A small network was shown many inputs. Here are its activations along a few directions, one row for each input.
In each table, some parts of the input vary, and every possible input appears once, in random order.
Descriptions start from the smaller parts, as in this example, which fits no table here: ring(5) and (point or (values(2) and line(4)) or ring(11)).
Shared parts are said once, and a part with two or three values counts as separate values.
In the rows, zero is written as 128.

Other details of the inputs shift rows strongly along two fixed directions, in all tables alike. That doesn't count.
These rows show it; all are for the same input, with only those details redrawn:
[154 100 172  84 147 149 107 134  70 107 113]
[146  95 180  84 149 140 113 140  62 101 109]
[138 120 101 152 129 186 100 126 141 161 155]
[156  99 175  80 150 147 103 132  69 100 113]
[160 105 168  78 148 160  92 127  81 101 120]
[151 131  90 135 129 209  78 114 161 157 169]
[162 110 162  78 147 170  87 123  92 106 128]
[154 129 103 122 133 204  74 116 152 150 163]

A family of inputs:
R1: [105 141 106 151 131 101 143 120 166 145 117]
R2: [149 107 181  65 138 164 104 130  88  93 120]
R3: [163 143 162  76 130 114  98 116 109  87 111]
R4: [148 118 106 124 150 183  87 118 144 144 154]
R5: [109 186  76 216 138 145 168 156 188 137 131]
R6: [ 89 163  65 174  98 126 156 149 167 164 134]
R7: [ 68 122 143 186 110  40 202 162 104 147  71]
R8: [133  90 145 153 126  74 144 132 106 103  97]
R9: [137  97 167  81 155 150 103 117 106 113 131]
R10: [149  95 184 108 140  58 145 141  76  85  73]
R11: [ 78  72 169 170 138  74 175 148  89 158 104]
R12: [ 85 136 114 180 136  56 180 157 116 156  98]
R13: [106 102 138 174  99  83 159 135 124 119  95]
R14: [132 116 109 152 124 181  94 123 144 165 163]
R15: [ 78 116 153 106 125  39 227 180  45 120  90]
R16: [ 85 144  68 220  98 115 168 106 195 183 131]
R17: [152 100 190  84 137 136  88  99 111 111 156]
R18: [157 118 183  61 145 101 113 105 106  67  89]
R19: [152 106 155  92 144 162  98 130  89 116 126]
R20: [153 110 133 134 126 158  76  96 149 149 181]
R21: [ 78 116 149 121 145  36 204 163  61 103  70]
R22: [101 148  61 130 121 127 156 151 162 150 164]
R23: [ 86 167  81 186 101 119 148 139 185 171 130]
R24: [132 168 119 153 175 126 157 148 147  97 108]
R25: [116 166  81 133  93 149 134 141 178 160 157]
R26: [154 154 103  86 127 134 117 138 141 127 142]
R27: [133 136  88 168 123 121 114 116 174 149 127]
R28: [ 89 110 120 194 109  72 186 124 136 152  96]
R29: [ 69 109 134 210  98  47 202 156 120 155  72]
R30: [ 80 119 112 207 130  42 195 159 118 168  84]
R31: [144  83 196  94 135 120 107 124  62 109 123]
R32: [151 120 174  87 111 114 113 115 113  85 103]
R33: [150 127 118 100 140 202  95 100 152 134 156]
R34: [135 130 103 123 127 207  88  95 178 159 177]
R35: [152  95 170  94 146 141  92 110  96 122 141]
R36: [139  98 194  96 126 126 114  96  94 121 142]
R37: [135 178  73 196 164 142 149 152 169 125 129]
R38: [165 155 118  68 113 148 102 134 122 105 147]
R39: [126 128 101 145 113 206  86 115 180 164 178]
R40: [136  80 234  78 119 100 116 122  53  91 117]
R41: [118 109 132 149 108 108 149 104 136 108 113]
R42: [ 64 111 158 173 127  24 223 149  81 137  57]
R43: [150 158 130  70 127 124 110 132 102  93 121]
R44: [ 98 156  51 169  98 127 155 170 152 177 167]
R45: [ 86 153  97 170 132  90 165 137 162 161 119]
R46: [144 183  90 173 155 149 137 149 151 114 128]
R47: [ 90 158  72 155 103 121 178 136 152 172 143]
R48: [133 167 139  79 131 132 118  96 144 106 128]
R49: [144 123 116 129 128 120 117 102 166 124 127]
R50: [131 147 116 109 138 102 137 144 114 108 119]
R51: [161 149 102 129 110 155  82  93 168 122 140]
R52: [ 87  86 126 224 102  50 187 153  97 140  82]
R53: [187 121 172  64 123 127  80 108 105  75 111]
R54: [147 124  94 131 138 199  71 107 172 161 176]
R55: [138 162 134  57 129 133 128 111 115  89 123]
R56: [134 103 181 100 123 151  97 116 108 116 144]
R57: [150 125 111 123 121 147  92  94 181 103 143]
R58: [100 145 113 111 104 108 166 166 112 125 141]
R59: [163 114 148 110 115 171  61  94 131 134 176]
R60: [128 195  72 182 150 168 156 127 192 127 140]
R61: [148 166  58 105 120 167 102 142 173 139 189]
R62: [118 121  84 159 142 179 119 120 172 173 156]
R63: [123 124 107 148 116 189  98  89 175 168 182]
R64: [135 133 163  51 140  87 151 152  90  91 103]
R65: [147 152 150  86 131 113 106 125 102  92 112]
Describe the family of inputs behind these rows.
> ring(5) and (point or line(4) or line(8))
Changing only the ring(5) part turns R15 into R61. The same change can be made to R48. Which row results?
> R12
Changing only the ring(5) part turns R6 into R50. The same change can be made to R40. Which row results?
> R20
Change only the line(8) part in R58. List by row number the other rows that result.
> R6, R7, R13, R23, R25, R29, R32
List by row number the other rows that have the ring(5) part in common with R51.
> R3, R14, R19, R31, R38, R43, R44, R46, R52, R53, R59, R65
Change only the ring(5) part in R31. List by row number the other rows that result.
> R11, R35, R56, R63

A family of inputs:
R66: [139 125 150  98 136  68 156 147  84  71  65]
R67: [109 163  64 205  89 111 151 147 171 152 121]
R68: [170 140 137  76 163 176  87 145 103  89 139]
R69: [104 116 107 218 133 147 136 117 166 179 132]
R70: [137  82 189  91 153  61 138 119  75  89  77]
R71: [100 172  73 199  99  96 163 141 176 157 136]
R72: [145 184  72 137 133 204 103 100 213 131 169]
R73: [104  70 176 125 129  88 156 155  49 144 109]
R74: [107 126 160  73 123  77 175 156  64 105  99]
R75: [ 69 114  64 212  83 133 154 123 177 220 161]
R76: [ 89 144 110 201 150 106 183 158 132 150 100]
R77: [161 106 172  29 120 167  69 105  97 104 156]
R78: [ 95  92 169 123 114  91 159 128  95 132 105]
R79: [ 99  66 161 165 137  96 160 164  60 160 110]
R80: [168 140 111 135  89 172  62  90 179 124 153]
R81: [160 157  82 130 116 181  57  69 226 150 196]
R82: [185  99 179  61 157 186  55 109  91  85 144]
R83: [125  88 153 147 121  77 144 126 102 114  80]
R84: [163 162 173  25 145 152 108 107 119  56 121]
R85: [ 75 132  87 160 112  96 185 175 112 176 129]
R86: [ 99 151  71 216 145 141 162 157 158 172 134]
R87: [119 120 130 127 148 119 150 179  80 134 121]
R88: [162 139 145  40 139 154 102 147  86  99 143]
R89: [164 160  88 140  92 190  54  73 220 146 192]
R90: [164 140  85 154 133 229  53  84 202 160 190]
R91: [160 115 174  89 141 165  93  89 129  93 131]
R92: [ 82 108 128 191 115 110 165 121 145 168 119]
R93: [188 171 162  15 150 126  82 102 127  48 137]
R94: [110 129 118 141 149  51 182 149 113 114  80]
R95: [ 86 130 149 116 124  71 196 158  90 116  91]
Changing only one part turns R74 into R75. The same change can be made to R93. Which row results?
> R81
Describe the family of inputs behind these rows.
> values(2) and (ring(5) or ring(10))
Change only the values(2) part in R71. List by row number the other rows that result.
> R89
Change only the ring(10) part in R84. List by row number the other rows that result.
> R68, R72, R74, R76, R85, R86, R87, R88, R95

A family of inputs:
R96: [158 135 153  50 150 143  92 109 120  85 137]
R97: [144 116 121 111 128 180  87 124 145 148 175]
R98: [ 90 141  97 197 124 101 177 143 151 158 133]
R99: [157 128  95 146 132 154  80  96 170 151 151]
R100: [136 141 110 114 129 150 108 103 171 140 161]
R101: [139 134 136  97 142 143 114 101 145 120 154]
R102: [144 151 147 105 130 164 111 108 138 114 130]
R103: [130 123 100 130 123 179 100 122 144 163 173]
R104: [166 143 116 142 134 153  80 110 150 123 144]
R105: [107 116 133 147 130  64 189 176  76 119  74]
R106: [ 93 104 156 133 156  68 188 158  69 133  79]
R107: [137  94 212  52 122  63 144 136  40  73  75]
R108: [149 107 147  91 126 162  85 118 127 119 156]
R109: [103  99 137 131 129  59 181 165  77 130  79]
R110: [149 133 135  86 133 187 103 136  95 121 146]
R111: [178 124 177  66 143 152  74 121  98  74 132]
R112: [143  83 200  78 143  97 114 135  63  92 107]
R113: [154 118 124 150 133 191  98  85 174 107 124]
R114: [151 135 159  65 123 155  86  95 129 104 137]
R115: [112 131  76 205 107 167 121 140 180 176 166]
R116: [ 94 127  95 173 104 112 149 128 158 172 135]
R117: [ 93  94 201 121 134  66 181 137  56 117  74]
R118: [109  92 141 178 137  70 152 138  95 152 101]
R119: [ 80 144  58 217 119 104 183 167 155 177 116]
R120: [152 155 122  91 147 156 112 134 136 105 125]
R121: [138 140  95 123  89 160  93 100 175 149 154]
R122: [137 119 130 175 141  94 134 135 112 137  98]
R123: [138 138 109 128 126 186 103 130 126 139 159]
R124: [181 130 161  87 140 152  72 114 122  86 134]
R125: [162 130 160  46 133 132  93 102 119  83 144]
R126: [ 97 134  81 202 101  89 177 149 151 161 131]
R127: [103 124 170 138 121  89 164 144  89 115  90]
R128: [138 105 111 155 129 184  99  77 185 134 140]
R129: [102 118 148 134 124  97 153 128 115 137 116]
R130: [145 162 107 117 109 163  97 112 169 122 154]
R131: [106 152  68 197  79 141 135 127 180 173 144]
R132: [135 165  84 145 147 170 115 119 178 135 154]
R133: [138 130 148  84 110 138  97 104 128 112 130]
R134: [153 144 133 100 105 138 111 118 131 102 132]
R135: [159 135 155  54 158 150  97 106 120  89 137]
R136: [156 133 115  80 126 140  99 114 138 106 142]
R137: [ 96 103  92 218 120 102 150 139 153 189 136]
R138: [104 149  54 197 108 122 153 150 172 164 137]
R139: [ 78 140  78 221 109  89 187 151 159 173 132]
R140: [ 94 120 166 156 137  79 188 150  89 129  87]
R141: [103 124 159 141 110  85 160 143  91 115  91]
R142: [148 164  92 114 130 160 100 122 166 112 154]
R143: [ 92 121 162 155 126  72 184 156  91 126  88]
R144: [115 109 143 153 131 127 148 164  94 141 123]
R145: [123 162  82 152 135 153 122 130 173 136 149]
R146: [136 138  94 110 131 145 112 126 153 137 139]
R147: [ 83 121 115 184 124 107 172 128 141 175 126]
R148: [134 147  79 122 127 156  99 111 176 138 163]
R149: [119 115 124 129 111  90 150 130 124 133 125]
R150: [142 115 210  59 174  84 163 160  38  63  60]
R151: [141 139 119  88 145 147 106 124 138 121 135]
R152: [168 146 172  59 155 147 104 108 118  75 133]
R153: [ 90  83 159 128 134  97 176 166  47 147 104]
Describe the family of inputs behind these rows.
> values(2) and (point or line(8) or (line(4) and line(5)))
Changing only the values(2) part turns R99 into R122. The same change can be made to R101. Which row results?
> R152
Changing only the values(2) part turns R148 into R142. The same change can be made to R153. Which row results?
> R110
Change only the values(2) part in R96. List by row number the other rows that result.
> R145
Change only the line(4) part in R140. List by row number the other rows that result.
> R130, R134, R143
Change only the line(5) part in R147. List by row number the other rows that result.
> R101, R106, R117, R135
